Here are a small network's activations along a few directions, averaged over the inputs that share one value of a field.
Related values have similar rows: they may be neighbours, one step apart, or belong to one group.
(in the rows, 128 means zero)

Other fields shift rows strongly along one fixed direction, in all tables alike. That doesn't count.
To show where, the next rows are all for the same value of a field, averaged over different records:
[114  94 117 187 138 131 111 123 147 157 137 110]
[123 139 144  81 110 145 132 120 123  97 109 125]
[110  94 114 184 143 126 110 129 150 160 140 109]
[114 110 123 144 131 134 119 128 139 136 127 114]
[117 113 124 131 127 136 120 124 135 131 127 118]
[123 130 140  96 117 143 123 122 127 109 118 126]
[122 125 135 107 120 142 122 123 131 116 120 122]
[110  97 119 173 142 128 117 125 146 153 130 110]

Field NIR:
zuner: [125 153 150  38 108 155 139 122 105  77 115 133]
kemiv: [131 117 134 127 124 113 129 125 151 138 121 131]
zedep: [127 137 141  65 105 142 133 119 127  98 111 135]
tol: [147 164 135 118 129 126 145 131 102 109 129 139]
kotob: [152 160 138  94 125 115 151 130 112 122 125 150]
mezi: [121 111 122 124 119 121 123 129 143 133 123 133]
vur: [128 151 137  86 122 152 133 130 102  96 130 120]
tama: [119 121 128 120 117 137 117 122 127 119 122 125]
vevid: [134 165 131  96 123 141 143 130  95 106 130 127]
kito: [116 101 113 183 145 127 109 131 126 146 146 109]
bitas: [149 148 139 114 126 107 142 131 125 128 127 153]
ripi: [150 142 131  98 114 114 138 128 138 118 118 152]
zabas: [148 129 123 142 129 104 135 134 135 140 121 151]
sodir: [129 128 118 185 155 118 124 144 117 157 150 123]
bes: [130 114  99 241 166  92 123 140 140 185 155 123]
zupa: [146 147 142  62 102 128 149 123 134  99 109 154]
paluz: [115 109 103 204 161 124 113 137 123 170 162 108]
The values of NIR form a ring.
A walk along NIR starts at vur and steps to its neighbour kito. Put tol, mezi, tama, ripi in the order it reaches them. -> tama, mezi, ripi, tol
Name the neighbours of kotob, in listed order. -> bitas, bes
Name the neighbours of vevid, in listed order. -> sodir, paluz
How many steps from neighbour to neighbour lead from zuner to zupa, at the fewest? -> 5

Field MIBET:
kadub: [130 154 148  37 102 154 135 117 106  79 109 132]
pako: [143 115 109 201 153 103 127 139 137 180 147 131]
zuv: [123 132 134 110 126 128 134 129 133 115 127 127]
loka: [109  86 118 179 127 129 109 126 152 148 124 113]
teka: [130 122 117 124 121 136 124 120 129 132 130 121]
rikoz: [145 165 155  48 111 138 148 128 110  93 118 156]
tede: [120 148 150  53  98 161 137 121 107  80 108 124]
podav: [126 124 118 149 135 118 122 131 133 133 134 125]
nev: [120 107 102 210 156 103 114 141 143 164 147 114]
dep: [134 127 130 169 151 109 132 127 131 156 135 136]
The values of MIBET form a line.
How many steps from neighbour to neighbour lead from zuv to pako, at the fewest? -> 5
Name the neighbours of tede, in listed order. -> kadub, loka
Name the neighbours of nev, in listed order. -> rikoz, podav
